These are the activations of a small neural network, seen along a few directions. Each row is one input.
In each table, some parts of the input vary, and every possible input appears once, in random order.
Descriptions start from the smaller parts, as in this example, which fits no table here: one of 4 places along a line, together with either a single point or one of 9 places around a ring or (one of 2 separate values, together with one of 5 places around a ring).
Shared parts are said once, and a part with two or three values counts as separate values.
(in the rows, 128 means zero)

Other details of the inputs vary at random and push rows far along two fixed directions, the same in every table; ignore that.

Rows:
x1: [188 160 142  96 128  79 127 106 131 117 141 159]
x2: [127 114 125 130 111 156 118 125 123 131 144 106]
x3: [127 109 107 138 133 130 134 122 122 139 136 116]
x4: [118 128 133 147 121 142 145 139 133 143 110 144]
x5: [108 128 148 149 121 129 149 129 129 131 104 142]
x6: [113 129 139 159 123 119 133 107 125 122 123 111]
x7: [196 161 142 106 128  86 123 129 155 112 142 143]
x8: [185 161 157 108 128  72 127 119 149 101 136 140]
x9: [121 126 127 144 122 145 144 142 131 145 113 146]
x10: [118 118 119 120 160 164 126  98 127 106 119 121]
x11: [197 158 162  73 108 122 133 141 142 119 136 153]
x12: [102 126 144 150 121 118 146 124 139 117 119 125]
x13: [123 113 135 130 117 156 139 147 125 141 120 141]
x14: [179 168 166 100 116  78 140 124 145  99 116 152]
x15: [188 157 151 100 130  75 126 106 127 114 138 157]
x16: [101 126 138 146 124 115 137  99 117 129 125 136]
x17: [118 118 111 141 129 130 128 116 117 143 136 143]
x18: [200 135 139  77 129  92 116 119 135 120 146 146]
x19: [119 121 117 142 118 138 136 141 133 132 115 141]
x20: [118 110 129 127 114 151 130 144 137 128 140 124]
x21: [119 118 117 145 125 133 137 141 138 131 129 133]
x22: [123 114 116 140 121 141 125 136 136 133 137 123]
x23: [118 112 115 141 131 123 125 113 130 143 124 129]
x24: [112 117 123 148 130 111 137 105 125 125 124 114]
x25: [120 129 125 133 154 172 128 114 139  95 125 116]
x26: [112 122 126 148 123 126 140 133 140 125 123 130]
x27: [121 111 126 130 115 151 119 136 139 130 144 117]
x28: [120 117 139 125 111 163 136 145 130 141 124 137]
x29: [112 121 135 149 117 127 139 133 130 123 106 136]
x30: [106 120 138 151 124 117 142 128 136 117 120 128]
x31: [107 123 138 148 116 122 141 128 130 118 105 137]
x32: [124 113 118 146 128 136 128 136 133 134 137 124]
x33: [108 123 129 147 127 112 141 101 128 125 123 110]
x34: [122 126 120 156 125 127 126 116 126 129 127 116]
x35: [122 122 130 160 127 122 126 115 122 127 124 113]
x36: [123 107 122 135 122 144 122 138 133 130 140 121]
x37: [115 120 132 155 126 121 130 124 137 125 125 121]
x38: [127 124 118 157 127 131 124 121 128 134 130 116]
x39: [127 130 122 137 155 173 125 106 125  96 125 108]
x40: [117 111 130 122 109 156 131 142 136 126 140 120]
x41: [118 114 130 119 101 160 130 142 130 127 126 129]
x42: [119 101 121 119 121 143 118 119 127 141 138 122]
x43: [105 128 141 154 122 118 136 116 140 120 124 119]
x44: [118 102 122 114 116 147 119 117 126 140 139 119]
x45: [112 125 126 145 115 131 139 133 134 126 108 138]
x46: [119 105 119 127 124 141 123 121 111 139 142 138]
x47: [123 121 129 134 117 153 142 145 127 143 117 143]
x48: [119 134 138 127 150 184 145 123 130 105 104 135]
x49: [131 116 114 144 122 142 122 127 121 134 137 116]
x50: [117 116 120 148 131 115 135 110 125 130 124 113]
x51: [123 103 113 134 134 128 126 119 122 145 131 129]
x52: [131 109 119 139 123 145 118 129 119 132 140 114]
x53: [116 123 132 159 126 118 128 111 122 122 124 114]
x54: [198 147 131  91 134  81 121 114 141 124 140 151]
x55: [113 113 117 140 130 118 127 108 129 138 121 129]
x56: [114 126 145 149 122 133 146 134 128 136 104 141]
x57: [105 120 132 147 127 114 133 103 115 129 126 139]
x58: [ 58 216 114  57 178 102  61 233  72 167 107  90]
x59: [190 148 149  96 134  70 123 106 138 116 130 145]
x60: [204 141 132  81 128  94 124 121 135 115 152 133]
x61: [120 111 116 137 130 134 130 119 111 143 139 141]
x62: [119 113 113 132 123 139 126 120 113 142 139 140]
x63: [128 113 124 135 116 152 116 127 125 132 143 110]
x64: [199 163 135  78 161 122 130  98 140  80 136 126]
x65: [209 153 138 103 131  93 121 125 132 116 148 136]
x66: [123 107 115 123 120 145 125 122 128 135 143 109]
x67: [124 116 102 142 132 127 132 118 128 139 133 118]
x68: [120 113 119 136 120 142 135 145 134 130 133 130]
x69: [ 52 224 118  75 190  81  57 213  84 163 116  75]
x70: [115 120 117 144 128 128 129 113 120 141 132 141]
x71: [121 120 114 149 127 133 127 133 139 134 134 126]
x72: [197 151 150  79 112 111 117 132 150 109 157 133]
x73: [122 104 111 128 127 134 123 119 124 143 131 129]
x74: [ 58 206 120  55 186 100  60 234  76 163 125  80]
x75: [122 118 108 145 131 124 133 116 131 137 130 116]
x76: [129 121 112 154 128 134 124 124 125 135 133 119]
x77: [116 121 123 148 125 131 138 139 141 130 126 130]
x78: [121 109 125 128 113 149 130 146 126 128 121 136]
x79: [104 117 136 143 128 110 134  99 128 131 117 124]
x80: [117 124 123 146 117 135 136 139 135 131 112 138]
x81: [ 56 213 124  48 172 111  56 232  76 164 114  84]
x82: [115 127 122 124 156 169 129  98 117 104 127 132]
x83: [122 109 116 118 115 149 127 120 126 134 144 106]
x84: [112 118 135 151 125 122 140 133 136 122 120 127]
x85: [117 110 123 122 117 148 121 119 117 139 146 134]
x86: [122 114 121 139 119 141 137 144 126 133 118 139]
x87: [201 158 153  92 126 103 141 143 138 125 128 163]
x88: [105 134 154 148 118 130 153 125 131 131 103 139]
x89: [194 166 150  82 156 128 133 121 150  72 132 141]
x90: [118 130 128 126 145 177 136 123 132  93 106 130]
x91: [114 130 136 146 120 138 147 134 132 138 107 143]
x92: [107 111 130 143 131 109 129 103 125 131 118 127]
x93: [116 111 125 117 112 153 123 117 116 138 147 131]
x94: [126 110 104 133 126 135 130 122 124 138 137 115]
x95: [121 112 121 142 127 137 138 144 132 132 132 130]
x96: [194 158 133  98 131  76 131 109 142 112 138 134]
Description of these inputs: one of 8 places along a line, together with either a single point or one of 11 places along a line.
Q: The inputs of x3 and x61 match in every part but the place on the line of 8. If x66 is changed in the same way as x3 into x61, which row does it become?
A: x85
Q: The inputs of x46 and x74 match in every part but the place on the line of 8. If x16 is changed in the same way as x46 into x74, which row does it become?
A: x12
Q: List by row number the other rows that have the place on the line of 8 in common with x65.
A: x2, x6, x34, x35, x38, x39, x49, x52, x53, x63, x76
Q: Which other rows does x58 become when the place on the line of 11 takes its other values? List them by row number.
A: x14, x19, x29, x31, x41, x45, x78, x80, x81, x86

Rows:
x97: [132 164 130 111 141  98 117 157 130 128 120 121]
x98: [239 108 146 133  89  91 158  69 172  89 153 173]
x99: [139 157 128  84 139 125 110 152 120 133 139 121]
x100: [151 148 123  90 138 114 106 143 115 141 127  99]
x101: [131 164 132 111 155  99 118 144 129 121 123 114]
x102: [ 79  93 111 173 130 144 131 108 123 136 131 113]
x103: [240 110 156 134  92 100 173  91 182  88 140 174]
x104: [143 154 128  89 146 129 106 154 111 119 132 123]
x105: [141 155 130  88 146 129 106 154 117 122 134 123]
x106: [ 84 104 109 175 124 154 139 116 118 144 114 127]
x107: [139 157 130  85 141 127 107 152 124 133 137 123]
x108: [127 168 143 109 133 100 112 140 117 126 123 119]
x109: [123 158 137  98 153  95 117 130 119 126 119 124]
x110: [124 157 135  97 139  94 115 142 119 134 117 131]
x111: [ 90  89 110 154 125 182 130 129 119 128 125 120]
x112: [ 85  98 117 173 124 155 143 126 117 151 116 131]
x113: [128 166 145 109 131 100 112 146 118 130 124 121]
x114: [ 83 103 113 175 137 155 141 109 118 140 117 122]
x115: [197  43 134 176  73 182 182  58 182  93 145 173]
x116: [132 155 128 108 137  90 105 145 119 136 136 123]
x117: [ 73  95 115 162 120 147 140 112 123 137 109 126]
x118: [ 86  92 107 149 118 178 137 126 125 141 134 116]
x119: [129 162 151 108 132 101 116 151 117 134 126 122]
x120: [ 85 102 111 174 122 154 139 121 119 148 114 130]
x121: [ 74  89 122 161 119 147 144 123 123 144 111 130]
x122: [ 81  87 115 172 117 143 133 126 122 147 130 122]
x123: [131 165 128 111 143  99 117 151 129 124 120 119]
x124: [ 87  91 107 149 119 177 138 126 123 140 136 115]
x125: [127 168 147 109 145 101 114 133 118 123 126 114]
x126: [140 156 130  89 145 129 104 153 121 124 134 124]
x127: [248 108 151 111  92 129 158  80 179  88 154 175]
Q: What do these inputs look like to the network?
A: either a single point or one of 10 places along a line or (one of 4 places along a line, together with one of 5 separate values)
Q: Which other rows does x121 become when the choice among 5 separate values takes its other values? List them by row number.
A: x103, x112, x119, x122
Q: Start at x125 and move only the place on the line of 4, one step at a time. The first step leads to x108. Which rows follow, in order?
A: x113, x119

Rows:
x128: [109  52 101 195 103 193 163  94 148 123 139 127]
x129: [ 96  82 106 158 117 180 133 105 123 144 136 128]
x130: [178 160 134  78 146 109 104 130 124 109 138 133]
x131: [229 108 143 131  99 133 170  93 175  88 148 169]
x132: [ 65 116 105 139 133 167 112 142 101 156 137 104]
x133: [233  99 131 127 108 132 159  78 174  92 152 165]
x134: [206 139 135  81 122  99 122 127 138 116 146 145]
x135: [ 73  96 110 141 132 162 128 123 120 138 127 107]
x136: [150 197 143  76 158  52  94 155 114 131 133 121]
x137: [ 43 160 119 116 150 157  91 185  88 168 119  90]
x138: [185 182 145  60 143 102 108 144 125 125 140 149]
x139: [ 66 131 104 133 157 163 113 163 111 149 115 108]
x140: [172 161 148  78 133 101 114 134 137 114 141 118]
x141: [104  47 112 188  86 190 167 107 143 131 124 140]
x142: [ 21 165 111  93 177 142  85 189  86 164 105  85]
x143: [ 65  99 121 182 120 142 143 124 126 141 111 127]
x144: [155 208 141  68 158  45  91 158 114 130 130 118]
x145: [ 51 132 119 152 150 118 109 145  98 154 117 101]
x146: [173 195 150  86 138  57 119 140 134 117 119 140]
x147: [149 204 137  77 155  51  96 151 117 130 125 117]
x148: [228 100 140 122  93 133 156  73 160 101 161 171]
x149: [180 161 148  82 123 104 116 157 133 124 130 134]
x150: [102  54 114 189 104 201 158  91 141 115 117 143]
x151: [ 78 102 114 184 131 140 146  97 108 151 102 107]
x152: [166 200 138  51 160  87  83 164 106 116 141 114]
x153: [223 116 149 118  92 129 146  89 159 105 158 156]
x154: [ 39 122 124 168 143 134 124 146 102 155 106 110]
x155: [211 126 144  89 120 108 140  92 158  98 145 152]
x156: [225 105 149 125  98 136 160  84 163  80 140 175]
x157: [ 99  73 105 161 106 168 139 122 126 140 132 119]
x158: [ 41 145 110 127 156 158  84 174  87 150 118  75]
x159: [ 51 131 116 152 150 118 109 145  99 154 119 102]
x160: [172 193 140  51 147  80  84 177 113 136 138 110]
x161: [233  99 133 129 105 131 161  81 171  91 155 163]
x162: [194 140 150  88 121 110 142 113 152 101 136 153]
x163: [154 214 152  69 159  49  97 168 118 129 121 130]
x164: [ 37 148 107 118 156 161  95 176  84 168 120 101]
x165: [177 181 154  88 148  54 111 132 123 121 137 134]
x166: [168 197 147  58 152  95  97 165 114 111 132 128]
x167: [ 84  85 121 157 113 173 151 117 135 127 122 124]
x168: [ 91  63 118 213  91 158 173  88 150 127 110 142]
x169: [ 14 178 113 124 169 107  87 193  82 169  98  86]
x170: [192 154 150 117 114  75 145 109 153 105 124 158]
x171: [ 94  91 125 170 110 184 139 123 130 121 117 120]
x172: [ 98  57 109 176  99 185 156 115 135 136 120 138]
x173: [ 70  82  96 152 127 171 121 135 113 155 121 110]
x174: [ 25 154 103 142 158 114  95 163  91 164 107  84]
x175: [ 43 121 105 165 138 129 116 139 107 155 111  98]
x176: [106  56 107 195 106 198 169 101 149 123 126 140]
x177: [ 98  48 113 183  96 186 165  83 147 121 135 125]
x178: [ 95  56 114 212  96 155 163  80 147 129 123 135]
x179: [ 37 169 102 113 175 145  77 198  87 166 122  65]
x180: [107  60 116 200  97 199 167 106 154 123 124 130]
x181: [ 96  56 128 188  90 192 169  95 154 121 120 129]
x182: [149 235 152  62 177  46  97 165  92 144 102 113]
x183: [228  98 141 125 100 133 153  74 161  82 150 165]
x184: [ 22 153 119 144 161 119 102 174  88 164 104  99]
x185: [216 110 160 147  94  94 171  79 171  92 136 180]
x186: [175 170 144  78 129 111 118 143 125 124 144 144]
x187: [229  94 143 119  91 128 163  91 169 100 137 179]
x188: [219 103 152 147  96  91 164  69 169  94 146 170]
x189: [148 203 157  78 158  55 102 162 112 129 122 132]
Q: The inputs of x185 and x188 match in every part but one. If x169 is changed in the same way as x185 into x188, which row does it become?
A: x144
Q: The inputs of x153 and x137 match in every part but one. If x155 is changed in the same way as x153 into x137, which row does it become?
A: x142
Q: What do these inputs look like to the network?
A: one of 2 separate values, together with either a single point or one of 10 places along a line or (one of 4 places along a line, together with one of 5 separate values)
Q: Start at x139 and move only the place on the line of 4, one step at a time. The first step leads to x176. Which rows follow, in order?
A: x131, x180
